Each row below holds a small network's activations on one input, seen along a few directions.
In each table, some parts of the input vary, and every possible input appears once, in random order.
A made-up example of a description, with smaller parts first: one of 5 places around a ring, together with either a single point or (one of 2 separate values, together with one of 4 places along a line) or one of 9 places along a line.
Shared parts are said once, and a part with two or three values counts as separate values.

Table:
R1: [ -3   0   7   2 -11  -6  -7   4   8  -3  -3  -2  -3   5 -10   4  -6   6
   0]
R2: [  4   3   8 -12  -2  -6  -1  -2   0 -13   3   4   5  -3   4  -3  -6  -6
   9]
R3: [ 2 -9  0  7 -3  1  1 -3 -2  0 -5  0 -4  5 11 -5  0  2  5]
R4: [  0  -1 -10   9   0  10  -8   8  -5   7  -6   5  -4   6   5  -2   8   1
  -1]
R5: [ -3   5  -3   7  -6   5 -12   9  -2   3  -4   2  -4   9  -3   6   9   2
  -6]
R6: [ 2 -7 -2 -1  4  3 -3 -5 -5 -6 -9  4 -4 -6  3 -3  8 -3 -6]
R7: [  1  -4 -11   6  -4   4  -2  10  -1   4  -1   0  -4   8   9  -6   1   4
   8]
R8: [  7   0  -3  -9   3  -4   1  -7  -3 -12  -3   3  -1  -4   9  -9   3  -7
   7]
R9: [  2  10   0  -9   3  -3 -10  -6   0 -13  -6   4  -3  -4  -5   1   9  -7
  -6]
R10: [ -1  -6  -4   9  -2   8  -4  -3  -2  -2 -10   1  -6   3   3  -4   6   0
  -5]
R11: [ 0  0 12 -6 -4 -7 -6  1  2 -8 -3  2  0 -5 -7  6 -4  2  0]
R12: [  4 -10   0  -3   2  -1   3  -6  -6  -7  -6   1   0  -3  10  -5   3  -1
   6]
R13: [  4   4  -5  -5   7   2  -3  -9  -6 -11  -9   7  -1  -5   4  -6  11  -8
  -2]
R14: [  2   7   5 -11  -3 -10  -7  -2   2 -15   0   4  -1  -3  -8   1  -2  -4
   1]
R15: [ -1   0   3  -4   1  -2  -8  -4  -2  -8 -10   3  -2  -5  -5   6   8   1
  -9]
R16: [  0   5 -12  14  20  10  40  -6   0  41  45 -21  15 -14  -5  11 -15  -3
 -13]
R17: [ -3   5   4   4 -11   0 -11  13   2   2   1   0  -1   9  -7   4  -3   6
   3]
R18: [-1 -5  8  2 -8 -3  0  4  5 -1 -1 -1  2  5  2 -1 -9  4  8]
R19: [ 2 -6  8 -9 -1 -6  2  1  3 -7 -3  0  5 -4  1  0 -7  2 10]
R20: [ -3   2   1   5  -3   1  -9  -1   4  -2 -12   0  -3   4  -5   6   7   3
  -6]
R21: [-1 -1  1  3 -7 -1 -3 15  4  4  2 -1  3  9  2 -2 -7  5 10]
R22: [-15   7  -7  -1  23   3  45 -10   5  48  40 -13  12  -8  -7   0 -14   2
 -13]
What is each input in this table made of?
> either one of 2 separate values or (one of 4 places along a line, together with one of 5 places around a ring)
Change only the place on the line of 4 in R5. List by row number the other rows that result.
> R9, R15, R20

Table:
R23: [  8 -14  10 -23  11  11 -14 -17  -5 -21 -21  10  -7 -23  11  -5  18 -14
   9]
R24: [  7  24 -16 -14  38  16  49 -24 -14  16  32  11  26 -28   0   1  -8 -22
 -10]
R25: [-12 -10  -7  26   7  18  23 -14   6  29   1 -12 -15  -8  -6  -7   2   5
 -56]
R26: [ 17  10 -10  30  -1  20 -12   4 -10   9  -2  -9 -20   3  11  12  29  -5
  -9]
R27: [ 28 -10  -5  20   1  -4  20   6 -19   6   0  -2   6  -1  26  -2 -17  -3
  21]
R28: [ -7  -1   2  -4 -22  -8 -12  20  14  -3  -8   6   0  32   1 -20 -13   5
  25]
R29: [-10 -29   5   9  25 -17  42 -20  19  31  16 -15   2  -6  10   7  -3  14
  11]
R30: [  9  -1  27 -25 -25 -19 -10   1  11 -43 -15  -9  12   2 -29   3 -19   9
  12]
R31: [  8   4 -16  31 -18  16 -23  22   3  12  -2  -9  -7  18  -7  24  -8   3
   0]
R32: [ 15   1   6  20 -12   6   0  30  13   8   5 -18   0  11   6  12 -15  11
  33]
R33: [ 15   1  21 -33  -8 -33   2 -24   8 -42 -13  -2  -1 -15   8   0   0  -5
  12]
R34: [-12  -4 -25   9 -17   9 -27  34   0   7  -7   4  -4  20  -9  12   2  16
   0]
R35: [ -3  25 -28   0  31   4  19 -13  -3  17  44   5   8 -21 -26  -3   4 -13
 -36]
R36: [  0  -3  15 -14 -17  -3 -40  14  10 -10 -13  11 -10  -1 -19  13   2  10
  -6]
R37: [ -6  13 -18  13  -1   7 -22   0 -10  -3 -19  18 -15  15   7 -25  23  -7
 -17]
R38: [ -4  -6   9   1 -23  -3   5  36  -4   2  -1   1   5  29   4   0  -9   3
  23]
R39: [ -2  22  20 -11 -27 -14 -24  -3   4 -36 -24   6  -2   1 -24  27  -6   6
 -15]
R40: [ -1  12  -3 -11   5  -6 -23 -23   1 -42 -30   1 -18 -12 -24  16  20  -9
 -16]
R41: [ -8  16  -3  10 -26   2 -26  23  -6   9 -21  16   4  26   1 -11  -5  10
  -9]
R42: [  9 -20  20 -21  -7 -23  -5 -11 -11 -23  -6  17  -5 -15   6 -12  -8  -3
  17]
R43: [  1   3   7 -11  14   3 -27  -4  -4 -15 -24  13 -25 -14 -12   7  27  -3
  -5]
R44: [-12 -27   1  13  30  17  29 -32  10  26   8 -14   6 -14   9   2  18   9
 -10]
R45: [ -8   3 -23  13   3  12 -12  11 -14  -2 -10   9 -20  14   4   4  32  -5
 -10]
R46: [-23 -27  18  21   3 -11  25  -1  30  30  22 -23   6  17 -22   6 -22   7
   2]
R47: [  8   3   6 -26   6   2 -10 -31   1 -43 -29  -4   4 -30   5   5  19  -7
   5]
R48: [-20 -13  12  30   0  -6   4   5  25  43  14 -17  11   5 -15  12  -3  19
 -35]
R49: [  1   0  -4  -7 -10 -15   6  -5 -11  -2 -14  19  -2  11  28 -28  -3   7
  28]
R50: [  5   7  -6  -4   5  15  -2 -10  -9  -2 -26  14   2   4  38 -30  19 -11
   4]
R51: [-17  27  12 -10  17  -8  24  14   4  19  57 -24  22   1 -21  -3 -46  -8
  -1]
R52: [  6 -14  32 -23 -16 -14 -19  17  18 -19  -4   4  -2   1 -15  -4 -11   8
  20]
R53: [  1  17   1 -25  32 -11  32  -9  -9  19  60 -18  23 -25  11 -10 -27   2
  -1]
R54: [-11  37 -12  -7   3  -3  16   5   2  34  39  -3  15  -3 -33  22 -19  -6
 -16]
R55: [ 21  -5 -13  29   8  30   7  -4 -26   2  -9   0   9 -12  26  -4   2  -5
   6]
R56: [  3 -23 -16  -5  -7 -12   7   7  -9  -5   7   8  -4  10  25 -12   2  -2
  20]
R57: [ -1 -15 -20   0   0  21   1  -4 -17  -8  -6   8  -3   6  27  -8  22 -15
   3]
The inputs of R23 and R52 match in every part but one. If R50 is changed in the same way as R23 into R52, which row does it become?
> R28
What is each input in this table made of?
> one of 5 places around a ring, together with either one of 2 separate values or one of 5 places along a line
Which other rows agree with R41 in the place on the ring of 5? List them by row number.
> R31, R34, R36, R39, R48, R54
Change only the place on the ring of 5 in R45. List by row number the other rows that result.
> R34, R38, R56, R57
Change only the choice among 2 separate values in R53. List by row number the other rows that result.
> R29

Table:
R58: [ -1  -2   0  18  -7   6  -8  11 -10  11   6   3   0  15   1   4   2   3
   7]
R59: [  8  -3  -3   0   5   6  -8  -4 -16 -13  -6   9   0  -3   6  -3  12 -10
   4]
R60: [  1  -3   7  -6   4   4   0 -13   6  -8 -20   7  -5  -7  20 -15   3  -6
  -1]
R61: [ -4   2   5  -1 -11 -10  -1  15  12   2   6  -4   4  10  -8   2 -14   8
  10]
R62: [ 10  -2   4  -5   0  -6  -5 -12  -4 -19  -6  -1  -5 -11   1   3   4  -4
  -2]
R63: [  1   1  13 -21   2  -3  -2  -9  -5 -19  -4   1   5  -6 -10   3   4  -1
  10]
R64: [ -3  -2   6  -2  -6  -9  -5  19   9   5   4  -4  -1   1 -15  11  -8  10
  -1]
R65: [  3   8  -8   0   8   4  -9 -15 -11  -7 -12   3  -6  -1   9   2  24  -4
  -6]
R66: [-3 -6 -5 11 -8  7 -3 15 11  8 -9  2 -1  5  6 -6 -8  2 -4]
R67: [ -4  -3 -12  12  -4   8  -9  11 -11  12   2   0  -8  14  -4   3  12   9
   2]
R68: [ -5   6 -11   1  31   9  54 -19  -1  46  48 -19  17 -18  -1   3 -14  -5
 -13]
R69: [  2  12   9 -17  -1 -16  -2 -10  11 -20  -8   8   4  -7   4  -7  -8 -10
  -1]
R70: [ -5  -7  -5  11 -13   1  -2  10   9   2  -2  -3  -4   6 -10   0 -10   7
  -5]
What is each input in this table made of?
> either a single point or (one of 2 separate values, together with one of 6 places along a line)
Change only the choice among 2 separate values in R67. List by row number the other rows that result.
> R65
Change only the place on the line of 6 in R58. List by row number the other rows that result.
> R61, R64, R66, R67, R70

Table:
R71: [  9  -6  -8   4   0   9 -19   8 -15 -17 -20  13  -7   5  16 -10  18  -8
   9]
R72: [  7  -1 -10   2   0   7 -18   2 -10 -15 -25   9  -3   4  12  -5  21  -2
   5]
R73: [ 17  -6  -2  -6  37   6  44 -40 -12   6  28 -17  13 -43   8   6  -3 -19
 -14]
R74: [  7   0   8 -19  -9 -11 -16   1   1 -35 -12   8   3   0  -3  -1  -3  -6
  13]
R75: [  0  -5  -3   9  -7   6 -19  -3  -7  -8 -27  10  -9   5   8  -5  17   2
  -6]
R76: [-16 -12  -8  16  -4   0  22  28  13  50  26 -16   2  17  -5   3 -21  25
   7]
R77: [  2   2  15 -14 -12 -17 -12  -2   5 -29 -16   4  -1  -2  -8   0  -5   4
   7]
R78: [ 11  -3  11 -17 -10 -12 -17   6  -3 -36 -10  11   2   0   1  -4  -5  -8
  19]
R79: [ -2  -1  13 -12 -15 -15 -14  -4  12 -27 -15   2  -7   1 -11   3  -6   2
   0]
R80: [  1   9  -9 -17  35  -1  53 -41  -5  17  34  -4  16 -24  18 -20 -10 -21
  -3]
R81: [  4  -3  -2   4  -6  10 -21  -1  -8 -12 -21   6 -14   5  14  -5  20   0
   1]
R82: [ -6  18  -4 -31  44   3  35 -33  -9  20  29   0  14 -33  -9   3  10 -17
 -23]
R83: [-11   3   0  28 -13  13   2  26  18  38  17 -16   6  15 -16  16 -17  15
  -7]
R84: [ -8  18 -15  31 -13   1   0  32   9  40  34 -12  -2  22 -13  15 -15  10
  -8]
R85: [  4   0  20 -16 -13 -11 -16   1   0 -31  -9   7  -5  -1  -4  -4  -4  -3
  12]
R86: [-16  -8   2  24  -8   7  16  24  14  46  16 -17   4  19 -10  11 -17  23
   1]
R87: [ -4  -7  -4  13  -6   5 -20  -4  -3  -7 -28  10 -13   7   3  -4  18   2
 -12]
What is each input in this table made of?
> either one of 3 separate values or one of 4 places along a line or (one of 2 separate values, together with one of 5 places along a line)
List by row number the other inputs of the same sort as R83.
> R76, R84, R86
Change only the choice among 2 separate values in R74. List by row number the other rows that result.
> R72

Table:
R88: [ 23   0   6 -18  12  -8   3 -39  -8 -45 -13  -2   1 -30  15  -5   5 -21
   1]
R89: [  1   9 -25  16  13  18  18   5  -9  33  26  -5   7   0   6  -1   0  -7
  -8]
R90: [ -6  -2   2  -2 -27  -7 -32  15   7 -21 -32  15 -14  25   7 -12   7   9
  13]
R91: [  6  11  12 -31  17 -11  -9 -37 -16 -40 -12  25  -4 -25  -2 -11  17 -25
 -10]
R92: [  1  -8 -17  15  16  13  27  -5 -11  31  24  -8   7   0  13  -5  -4  -4
   3]
R93: [ 14   0   3 -41  24  -5   1 -20 -15 -36 -17  15   8 -22  16 -11  20 -17
  14]
R94: [ -5 -13  -4  14  17  16  29 -14  -4  32  10 -10   3  -6  11  -4  -1   1
  -9]
R95: [ -3  13  -5  -1   2  -7  18  13   9  22  37 -11  14   0 -10   4 -24   0
   2]
R96: [-10  -3 -13  13  18  16  23 -11  -2  32  11  -9   0  -8  -5   3   7   4
 -23]
R97: [ -1  -1   4  -1   3 -11  26   8   6  23  32 -10  12   0  -4   1 -29   3
  13]
R98: [  2  -5   6   6 -27  -2 -39  18  -3 -29 -32  11 -10  16   1   3   7   6
   8]
R99: [ -8  19   1  -2   1  -5  16   6  12  24  31 -14   8  -2 -21  15 -13   8
  -8]
R100: [  9  -8  12  13 -23   2 -40  20  -1 -29 -31   6  -9  12  -6   9  11   4
   5]
R101: [ -7  11 -18  16  14  17  14  -3  -5  37  22 -12   0  -1  -3   8  10   2
 -21]
R102: [ -3  -2   3   0 -24  -7 -36  14   5 -24 -32  13 -12  20   6  -8   9   8
  13]
R103: [ -7  -8  15  -1   5  -6  30  -2  16  22  22 -13  11  -5  -6   4 -25   8
   2]
R104: [-14   3   8  -6   5  -8  23  -3  15  21  16 -13   6  -6 -22  10 -17   7
 -11]
R105: [  1  -9   5   3 -21  -7 -35  18   3 -24 -33  13 -19  17   5  -4  10   8
   9]
R106: [  7  -7   7   9 -24   3 -37  17   1 -29 -30   9 -11  14  -2   5  10   6
   9]
What is each input in this table made of?
> either one of 3 separate values or one of 6 places along a line or (one of 2 separate values, together with one of 5 places around a ring)
Change only the choice among 2 separate values in R95. List by row number the other rows that result.
> R89

Table:
R107: [-11  -1  13  10 -10  -2   1   8  15  12   5  -8  -2   4 -21  12 -14  11
 -11]
R108: [ -9  -1  -4  21  -3  15  -7   4   0  18  -6  -2  -9  10  -5   7  10   7
 -16]
R109: [ 20  -6   8   2 -22  -5 -48   7  -7 -54 -41  13 -13   3   8   2  15  -6
  10]
R110: [  2  -2 -11  -5  19   8  10 -22 -10  -1  -4  -1  -3 -13   6  -2  18  -8
 -12]
R111: [ -1  -1  15 -19 -24 -16 -44   9   4 -47 -49  24 -12  17   5 -12  13   3
  18]
R112: [  0  14   2 -13   6  -8  14  -9   4  -1  19  -5   9  -9 -10   3 -10  -6
  -2]
R113: [ -2  13 -12   6   6   9  -4   8  -5  17   9   1  -1   2  -2   6  10  -1
 -10]
R114: [  4 -18  -2  -5  10  -4  22 -15  -4   1   1  -2   3 -10  17 -11  -6  -1
   8]
R115: [  1  -2  10 -16  14  -8  18 -20   4  -7   4  -7   4 -19  -7   4  -4  -3
  -7]
R116: [  0  -3  -3   6  -2   4   8  18   0  19  15  -3   7   8   8  -3 -11   4
  14]
R117: [  4  -2  -8  -1   5   1  17   0  -2   7  15  -1   9   0  13 -13 -11  -6
  13]
R118: [  1  14 -10   0  14   9   4 -13 -11   7  11   5   1  -6   3  -3  12 -13
 -11]
R119: [ -5 -17  -3  19 -10   4   5  15   4  19   2  -7  -3  15   5  -1 -10  14
   8]
R120: [ -4  12   5  -5  -2  -7   5  11   9   9  20  -7   9  -1 -19  12 -14   4
  -2]
What is each input in this table made of?
> either one of 2 separate values or (one of 3 separate values, together with one of 4 places along a line)
Change only the choice among 3 separate values in R116. List by row number the other rows that result.
> R113, R120
